A small network was shown many inputs. Here are its activations along a few directions, one row for each input.
In each table, some parts of the input vary, and every possible input appears once, in random order.
Descriptions start from the smaller parts, as in this example, which fits no table here: one of 8 places around a ring, together with either a single point or (one of 2 separate values, together with one of 4 places along a line) or one of 9 places along a line.
Shared parts are said once, and a part with two or three values counts as separate values.

Other details of the inputs vary at random and push rows far along two fixed directions, the same in every table; ignore that.

A family of inputs:
r1: [  6.5  30.2   3.2  -2.1  13.2   0.5  34.5  28.1   3.6 -26.7 -23.4]
r2: [-12.3   4.9   1.8  -9.5   9.4 -29.9   0.5  13.1  -8.2   7.0   7.7]
r3: [-10.6  -7.6 -13.6  11.2  22.1  25.8  -5.4   9.0  35.0  -2.3  14.2]
r4: [ -6.3 -26.2 -10.5  28.5  33.1  48.4   1.7  -8.2  23.4   5.2   9.5]
r5: [ 14.0  32.9  -2.6 -17.2 -13.3  -3.7  68.9  31.0 -35.7   6.2 -46.2]
r6: [-18.9 -14.0  -3.7 -14.9 -48.7   4.2 -42.5 -16.0  11.2  57.0  25.4]
r7: [  3.3 -16.6  16.0  54.1  53.1  58.3 -19.8 -19.5  22.6 -37.8   9.7]
r8: [  7.8  -5.9  -9.4   6.7  -4.7 -13.0  -8.0  -4.2   0.3   0.2  12.4]
r9: [ -7.1  -3.3   4.7  16.0  38.6  -4.8 -16.4  -1.7  16.4 -15.8  11.9]
r10: [ -7.6 -14.1   2.2 -17.2   6.5 -15.7   9.7   4.6 -10.7  -9.9  -3.7]
r11: [  9.5 -25.0  -5.5  58.1  48.8  33.9 -21.8 -27.7  44.0 -60.3  24.6]
r12: [  3.6  25.6 -10.4 -21.1 -25.5 -38.7  63.1  27.1 -17.1  -5.4 -53.6]
r13: [ -1.4   3.7  -3.9 -13.7 -42.1  -8.6 -41.8  -5.7 -16.8  31.7  32.6]
r14: [-10.9 -11.1   3.8   4.9  12.3 -11.7   3.7  -4.6 -22.0  19.9   5.7]
r15: [  6.7  10.3   9.1  19.6  32.1  10.5  -5.1  -6.4  21.5 -24.8   6.7]
r16: [ 15.7  39.8  -5.4 -20.5  -0.6 -30.9  71.6  40.6 -11.2 -11.1 -45.3]
r17: [  6.8   7.4 -43.6 -20.1 -27.7  -9.9  76.3  45.0   2.0   1.8 -27.3]
r18: [ -2.7  -6.4  13.0  -6.2 -13.2  -4.5 -40.9 -28.1 -27.5  57.5  24.7]
r19: [  3.3  -1.4  11.2  27.2   8.5  15.0 -14.8 -27.3  25.8 -23.6  -2.5]
r20: [  4.5  -8.9   8.6   5.4  19.5  35.5 -12.8  -5.2  14.6 -38.1  -2.2]
r21: [-11.2  -8.5   7.0  -9.7  -9.0 -14.0 -35.1 -20.1 -31.8  52.7  23.1]
r22: [  4.5   7.0 -23.1 -13.4 -12.3 -44.8  68.4  39.2 -19.6 -13.9 -28.3]
r23: [  1.1   6.6   9.6 -13.3 -24.5  -4.0 -29.1 -26.4 -32.9  54.4  19.1]
r24: [ -6.6 -15.0  -9.4  -9.0 -20.2 -29.2 -44.4 -11.6 -16.7  36.2  36.2]
r25: [ -0.8   0.7  -0.6 -13.6 -42.8 -13.9 -43.1  -5.6 -18.0  36.3  34.4]
r26: [ -1.5  13.5  11.7  -4.3 -29.9  -1.5 -11.2  -2.5  -1.9   4.9  -9.2]
r27: [ -6.8   3.3  10.7 -16.3 -43.4 -23.4 -49.4 -26.1 -12.5  47.0  15.1]
r28: [  2.8 -28.2  15.9  35.3  54.2  54.2 -35.6 -19.1  38.7 -63.7  11.0]
r29: [ -3.0 -28.7 -11.7   0.8  16.6  38.3   5.8   1.0  32.2 -15.1   3.0]
r30: [ 10.9  -2.6   6.8 -22.1  -7.9  -7.2   1.0  -0.2  -9.8   5.5  -7.0]
r31: [  0.8  26.0   8.0 -10.2  -6.6  -0.9  -3.6  15.0  -2.8   3.0   2.1]
r32: [ -6.8  -3.1  -3.1  19.4  20.9 -13.6  42.5  10.6  13.7 -45.7 -34.2]
r33: [ 11.1   3.9   8.4 -23.9 -14.7  -1.2  -0.5  -8.9 -10.7   7.2  -1.3]
r34: [  5.7  -5.9  -6.9  -2.3  33.6  -1.1  43.8  15.0   3.7 -45.0 -34.1]
r35: [ -4.2  16.6  11.6  -6.8 -35.3   1.9 -10.1  -4.2  -2.6   5.5 -10.6]
Each input here is: one of 5 separate values, together with either a single point or one of 6 places along a line.
Question: The inputs of r6 and r3 match in every part but the choice among 5 separate values. If r27 is changed in the same way as r6 into r3, which row does it become?
Answer: r16
Question: Which other rows does r10 become when the choice among 5 separate values takes its other values? List them by row number.
Answer: r2, r14, r22, r32
Question: Which other rows agree with r7 in the choice among 5 separate values? List them by row number.
Answer: r4, r5, r14, r18, r21, r23

A family of inputs:
r36: [ -5.7 -11.4  -5.3  -8.3 -17.4  17.5 -26.1  -8.7   2.1  32.2  25.1]
r37: [ -4.8  -4.3  15.6  -6.1 -14.7  -3.6 -41.6 -21.6 -14.6  24.7  20.2]
r38: [ -0.6 -30.6  11.8  57.2  57.8  55.2 -33.0 -28.0  48.3 -54.3  13.9]
r39: [ -1.6  -2.4   4.1  -8.5 -26.0   2.6 -36.1 -14.6  -4.1  31.6  20.4]
r40: [ 10.6  12.3 -24.5  -9.3  -2.9   5.4  75.3  40.7   7.3 -21.0 -39.1]
r41: [ -4.0 -19.8   8.7  47.7  68.3  14.0 -20.0 -12.2  28.9 -53.4  13.1]
r42: [  8.6  15.3 -18.3 -10.6  -6.8  -7.7  77.4  33.5   2.6 -23.9 -44.2]
r43: [ -8.0 -13.1   7.3  -0.4  -2.7  -7.2 -45.0 -24.1  -8.0  27.2  29.4]
r44: [  5.1  12.1 -12.5 -20.4 -23.7 -13.0  38.2  18.5 -18.1  19.3 -19.2]
r45: [ -1.4 -20.8  10.9  53.2  72.4  19.4 -23.1 -17.2  37.7 -71.3  12.5]
r46: [  8.6  15.4 -15.2  -7.6   1.5 -21.5  67.9  31.6  -6.6 -31.1 -43.2]
r47: [ -0.5 -12.1  16.8  46.3  58.1  19.5 -29.2 -21.9  29.5 -54.9   7.8]
r48: [ -4.9  -1.9   4.0 -19.8 -35.6  13.4 -39.4 -13.7  -5.1  45.6  21.4]
r49: [ 12.7  19.1 -22.9 -11.4  -6.0   4.4  86.4  43.7   8.0 -31.3 -49.9]
r50: [ -5.9  -2.4  12.4  -7.1   3.1 -19.5 -31.5 -11.7 -18.0  22.3  20.9]
r51: [ 11.8  27.4  -5.6  -4.6  -0.8 -18.5  63.6  26.4 -10.5 -27.8 -46.0]
r52: [ -2.9   5.6  17.1 -11.9  -9.2 -18.4 -33.7 -14.0 -23.1  23.2  11.4]
r53: [ -7.1  -8.5  -0.3  -4.9  -7.0 -13.0 -25.2  -9.3 -11.0  25.0  22.8]
r54: [ -0.6  19.7  -0.7 -47.4 -67.9 -11.3 -11.9   5.6 -26.1  64.3   9.4]
r55: [ -9.3   0.4  -3.6 -26.3 -40.3 -17.9 -12.7  -3.1 -19.0  53.5  13.3]
Question: The inputs of r37 and r52 match in every part but one. If r46 is changed in the same way as r37 into r52, which row does it become?
Answer: r45
Question: What is each input in this table made of?
Answer: one of 4 places along a line, together with one of 5 places around a ring
Question: A walk changes only the place on the ring of 5. It starts at r49 and steps to r54. List the rest of the walk in order.
Answer: r48, r36, r40
Question: A walk changes only the place on the line of 4. It starts at r54 and steps to r39. List the rest of the walk in order.
Answer: r51, r47
